These are the activations of a small neural network, seen along a few directions. Each row is one input.
In each table, some parts of the input vary, and every possible input appears once, in random order.
A made-up example of a description, with smaller parts first: line(4) and (point or line(11) or (values(3) and ring(5))).
Shared parts are said once, and a part with two or three values counts as separate values.
In the rows, 128 means zero.

Other details of the inputs vary at random and push rows far along two fixed directions, the same in every table; ignore that.

A family of inputs:
x1: [129  98 148  97 160 140 155 151 167 152 107]
x2: [167 126 133 134 130  99 117 123  62  75 105]
x3: [166 130  96 149 134  96 123 126  62 109 108]
x4: [176 139 114 123 127  89 134 131  56 107 132]
x5: [148  99 152  92 150 139 159 143 169 161 129]
x6: [ 43 162 125 170  95 146  94 123 116 137 189]
x7: [ 49 172 125 160 100 158  91 120 109 137 198]
x8: [171 128 107 136 128 108 118 107  60  96 110]
x9: [ 51 175 142 154  99 141 105 137 110 138 221]
x10: [141  99 129 110 154 150 147 144 171 168 107]
x11: [162 125 131 131 131 100 122 121  62  76 108]
x12: [166 143  96 155 115  98 130 115  72 106  85]
x13: [159 135 118 117 134  98 128 122  55  91 111]
x14: [142 100 146 104 145 122 160 159 173 170 122]
x15: [171 131 101 131 128 107 120 108  57 100 110]
x16: [144 106 141 115 141 164 149 114 181 152  90]
x17: [160 129 121 119 134  98 129 117  55  85 110]
x18: [144 118 132 112 143 161 151 129 178 166  91]
x19: [ 49 168 145 160  88 121 101 129 120 141 207]
x20: [170 145  95 154 122 107 131 117  67 105  91]
x21: [159 126 126 123 134  98 127 115  58  81 111]
x22: [138 101 135 107 142 135 138 130 179 171  98]
x23: [148 105 146 122 138 165 144 121 185 147  87]
x24: [172 148  98 142 118 114 126 105  65 102  93]
x25: [144 101 132  97 151 157 142 132 169 166 108]
x26: [156  95 165 107 146 140 147 150 176 151 124]
x27: [ 43 162 129 166  82 144  89 114 122 134 184]
x28: [ 32 161 148 154  88 135  97 122 120 119 185]
x29: [  7 126 178 131 133 189 127 151 223 179 191]
x30: [133 105 151  87 159 144 152 147 166 154 108]
x31: [133 103 107  75 159 122 134 142 215 106 120]
x32: [126  97 149  99 152 131 154 149 172 153 102]
x33: [179 129 128 137 124  90 128 130  63  92 129]
x34: [143  99 151 100 132 120 155 150 179 167 117]
x35: [167 152  53 133 120  89 107 105 118  60 109]
x36: [ 51 159 140 171  95 163  83 111 115 117 195]
x37: [170 144  70 116 130  67 115 134 110  63 147]
x38: [ 48 165 140 171 102 131 109 142 113 136 217]
x39: [150  93 149 114 147 159 131 133 178 151 102]
x40: [139 108 130 129 147 152 154 134 182 164  89]
x41: [138 113 135 119 133 142 145 121 187 167  81]
x42: [166 142 101 151 102  97 125 107  78 104  81]
x43: [150 106 149 126 137 166 139 123 186 147  85]
x44: [127 100 154  95 148 125 147 138 176 156  98]
x45: [176 130 123 129 127  89 133 124  59  97 132]
x46: [ 50 168 140 163 100 136 109 142 111 137 218]
x47: [ 46 176 131 172  87 170  98  98 120 124 182]
x48: [145 104  87  87 154 131 125 133 219 122 120]
Each input here is: line(4) and (point or line(11)).
The inputs of x13 and x4 match in every part but the line(4) part. If x44 is changed in the same way as x13 into x4, which row does it become? -> x19
Change only the line(4) part in x10. List by row number the other rows that result. -> x1, x20, x46
Start at x39 and move only the line(11) part, one step at a time. The first step leads to x36. Which rows follow, in order? -> x8, x15, x25, x7, x10, x3, x6, x22, x27

A family of inputs:
x49: [114 109 138 112 140 149 137 152 169 156 152]
x50: [115 114 134 131 130 169 133 133 170 166 125]
x51: [116 147  95 142 102 114  88  99 121  80 149]
x52: [106 143 140 146 113 116 122 119  78 105 153]
x53: [112 108 125 104 138 136 110 134 208 117 146]
x54: [214 108 123 113 141  80 151 122  64 107  54]
x55: [109 123 141 136 130 146 136 133 174 178 119]
x56: [111 117 132 120 130 151 139 133 169 169 136]
x57: [118 121 146 112 134 156 136 134 170 154 144]
x58: [211 115  74 110 159 100 134 110  86  83  43]
x59: [108 123 142 116 132 131 142 139 175 173 139]
x60: [112 155 112 167 108 121 110 120  86 129 139]
x61: [ 96 124 116  95 149 154 127 124 187 130 131]
x62: [113 167  84 154  98 109 113 114 123  90 144]
x63: [108 106 161 114 147 148 142 145 162 146 147]
x64: [113 162  89 148 110  97 111 134 123  81 158]
x65: [112 149 116 148 119 101 113 139  86 120 165]
x66: [231  82 138  72 173 121 172 140 155 146  57]
x67: [112 154 114 147 111 106 116 126  86 124 158]
x68: [101 149 136 158 100 125 108 121  78 117 123]
x69: [112 156 112 153 106 112 114 119  86 128 150]
x70: [113 144 113 146 118 109 113 137  84 116 168]
x71: [121 155 121 149 106 130 111 113  86 114 152]
x72: [118 121 145 132 132 171 130 129 169 159 125]
x73: [111 159 116 155 104 104 116 118  89 131 147]
x74: [208  75 102  57 195 113 161 145 174 120  50]
x75: [107 111 158 134 137 166 138 127 160 154 121]
x76: [108 111 157 119 136 158 143 127 163 154 132]
x77: [118 116 149 113 142 152 134 147 169 150 151]
x78: [110 131 109 135 124 152 133 130 210 138 117]
x79: [107 111 158 114 139 151 144 133 161 149 141]
x80: [115 146 136 144 121 120 114 130  81 100 165]
x81: [ 97 123 114 101 145 161 127 118 189 135 122]
x82: [111 115 135 113 135 146 141 139 171 166 144]
x83: [225  73 117  80 165 123 174 139 155 158  51]
x84: [113 118 157 131 135 171 134 126 164 154 122]
x85: [233 111 117 105 157  84 146 138  70  97  80]
x86: [215 102 122 130 147  94 151 119  63 103  49]
x87: [116 152 133 149 109 130 115 111  81 109 149]
x88: [104 111 161 122 132 153 144 127 160 152 128]
x89: [101 111 166 114 139 137 137 149 161 149 138]
x90: [103 104 165 116 144 143 143 146 161 145 143]
x91: [112 113 122 104 130 140 112 120 207 121 140]
x92: [122 159 130 162 109 140 106 113  84 112 140]
x93: [122 159 129 148 107 132 110 113  85 111 151]
x94: [211 103 123 102 145  69 148 146  63 101  64]
x95: [214 107 125 106 145  73 152 129  65 103  62]
x96: [114 150 109 165 108 128 110 118  84 125 141]
x97: [102 150 136 144  98 116 113 120  78 116 134]
x98: [102 115 164 132 131 156 135 131 163 159 111]
x99: [116 148 111 143 108 121 115 124  84 115 162]
x100: [111 152 121 150 115  93 115 137  88 123 163]
x101: [116 146  96 156 104 123  83  99 120  81 139]
x102: [101 149 137 138 101 110 114 127  78 112 142]
x103: [116 151 134 143 113 125 116 118  81 105 158]
x104: [110 132 111 115 127 136 139 136 211 132 135]
The inputs of x61 and x81 match in every part but one. If x104 is changed in the same way as x61 into x81, which row does it become? -> x62
The inputs of x99 and x83 match in every part but one. If x102 is changed in the same way as x99 into x83, which row does it become? -> x97
What do these inputs look like to the network? -> line(4) and (values(3) or line(11))
Change only the values(3) part in x101. List by row number the other rows that result. -> x58, x78
Start at x94 and move only the line(11) part, one step at a time. The first step leads to x89. Which rows follow, in order? -> x90, x63, x80, x85, x77, x49, x70, x65, x100
